A small network was shown many inputs. Here are its activations along a few directions, one row for each input.
Each table varies a few parts of the input and shows all the possible inputs, shuffled.
Descriptions start from the smaller parts, as in this example, which fits no table here: line(6) and (point or ring(11) or (values(3) and ring(5))).
Shared parts are said once, and a part with two or three values counts as separate values.
In the rows, 128 means zero.

Other details of the inputs vary at random and push rows far along three fixed directions, the same in every table; ignore that.
These rows show it; all are for the same input, with only those details redrawn:
[137 128 147 140 108 123  95 197 149 129  79]
[ 66 130 105 130 153 110 143 166 136 126 115]
[122 142  97 135 168 105 153 116 118 144 180]
[ 23 158 117 119 157 157 160 153 145 122 159]
[204 143 144 146 118 132 102 144 133 146 157]
[107 150 169 140 112 166 109 188 160 124 114]
[ 22 153 112 123 161 151 163 153 146 123 151]
[142 126 150 142 111 119  98 191 144 130  85]

Table:
r1: [126 101 108 121 161 126 133  95 114 130 174]
r2: [ 92 118 143 104 143 146 124 143 137  93 114]
r3: [ 70 126 101 110 134 112 163 125 134 126  90]
r4: [106 172 180 114 107 219 121 108 177 123 241]
r5: [196 122 146 136  93 134 116 113 133 165 129]
r6: [127 150  96 103 153 100 155 104 134 130 175]
r7: [ 85 108 141 123 114 134 120 142 160 122 115]
r8: [ 58  97 115 128 114 108 152 113 117 129  97]
r9: [203 129 154 120 104 138 106 107 152 122 147]
r10: [173 132  85 127 169  68 145 115 107 132 140]
r11: [110 161 130 128 152 185 133 115 130 123 222]
r12: [105  95  93 104 142  49 129 144 137 105  90]
r13: [161 117  78 126 171  98 141  98  99 120 146]
r14: [154  80  99 132 154  88 136  85  86 139 141]
r15: [143 138 152 141  90 136 128 153 118 124  53]
r16: [167 121 119 138 109 114 143  90 104 168 135]
r17: [ 56  98 116 122 128 115 148 123 137 126 108]
r18: [134 122 145 136  93 142 111 153 107 107  55]
r19: [146 103 149 129  91 111  98 181 159 143  56]
r20: [195 140 149 154  99 149 115 125 117 154 136]
r21: [ 66 167 188 118  80 220 144 116 160 102 136]
r22: [ 74 102  97 132 156 115 135 150 120 116 108]
r23: [188 138 153 158  91 145 122 117 104 155 121]
r24: [195 126 156 126 116 152 106 101 117 116 139]
r25: [207 142 137 130 124 135  92 138 121 107 152]
r26: [169 174 157 133 120 187 129 124 151 123 167]
r27: [ 95 150 108 128 156 100 112  70 129 151 174]
r28: [185 112 120 124 121  98 134  79 120 130 140]
r29: [ 94 126 100 115 148  52  98 119 133 122  69]
r30: [192 113 126 155 117 136 109 111 104 139 142]
r31: [102 100  91 139 152  79 141 157 122 139  75]
r32: [192 143 146 147 121 131 106 146 136 144 152]
r33: [128 104 161 118 112 128  80 178 134 109 108]
r34: [116 157 164 131 101 173 129 163 147 115  78]
r35: [ 84 157 117 116 151 146 159 102 145 144 212]
r36: [ 98 105 174 130  88 166 103 156 121 120  70]
r37: [112 146 161 117  80 164 134 141 139 129  73]
r38: [110  99  85 125 149  88 137 137  98 109  66]
r39: [183 106 124 125 128 112 133  80  83 125 127]
r40: [159  99  92 109 174  68 127 107 100 109 149]
r41: [142 102  89 152 145 100 149  86  73 142 132]
r42: [ 79 173 113 103 161 169 181  80 152 130 203]
Changing only one part turns r3 into r5. The same change can be made to r15. Which row results? -> r23
Changing only one part turns r12 into r4. The same change can be made to r28. Which row results? -> r17
Describe the family of inputs behind these rows. -> values(2) and (point or (line(4) and ring(5)))
Which other rows does r5 become when the line(4) part takes its other values? List them by row number. -> r16, r19, r35
Which other rows does r34 become when the values(2) part takes its other values? List them by row number. -> r20
A walk changes only the line(4) part. It starts at r25 and steps to r13. List the rest of the walk in order. -> r38, r18

Table:
r43: [198 115 159 146  85 128  91 124 118 138  78]
r44: [148 111  60 131 189  57 160  89  85 144 158]
r45: [102 141 121 122 158 158 152  97 134 111 187]
r46: [102 155 118 130 161 156 153 111 118 126 185]
r47: [219 117 142 137  81 133 117 117 109 140 114]
r48: [239 141 131 145 109  89 107 100 117 142 167]
r49: [ 77  95 113 133 119  94 120 143 122 124  30]
r50: [109 160 119 118 151 144 151 107 129 137 176]
r51: [200 117 155 128  97 119  77 147 131 127 105]
r52: [137 147 177 134  86 191 123 126 131 126 123]
r53: [245 132 120 147 126 105 110 103 119 159 164]
r54: [157  78 113 132 124  62  88 168 108 115  55]
r55: [174 114 174 133  75 127  76 179 156 136  73]
r56: [ 98 145 204 116  77 198  88 195 186  95  77]
r57: [ 96 144 138 128 125 164 155  95 117 128 146]
r58: [139  99  77 127 148  76 173  85  79 139 127]
r59: [158 143 155 140 120 170 120 113 134 137 192]
r60: [ 80 143 124 114 148 155 140 112 127 114 174]
r61: [ 88 140 127 115 152 155 149 109 142 110 168]
r62: [ 28 155 160 118 103 177 124 202 179 113  70]
r63: [167 154 150 119 117 161 112 101 135 132 186]
r64: [ 70 150 124 135 143 164 147 148 143 121 144]
r65: [ 84  79  80 127 161  54 145 138 113 135  93]
r66: [ 85 137 129 122 138 146 145 117 139 136 169]
r67: [ 70  89  97 109 146  67 134 161 141 109  48]
r68: [ 93  97  66 133 167  57 150 147 114 133  84]
r69: [ 90 157 124 120 151 150 149 122 130 129 163]
Describe the family of inputs behind these rows. -> point or line(6) or (line(4) and ring(5))
A walk changes only the line(4) part. It starts at r55 and steps to r66. List the rest of the walk in order. -> r65, r59
Which other rows does r59 become when the ring(5) part takes its other values? List them by row number. -> r45, r46, r54, r64
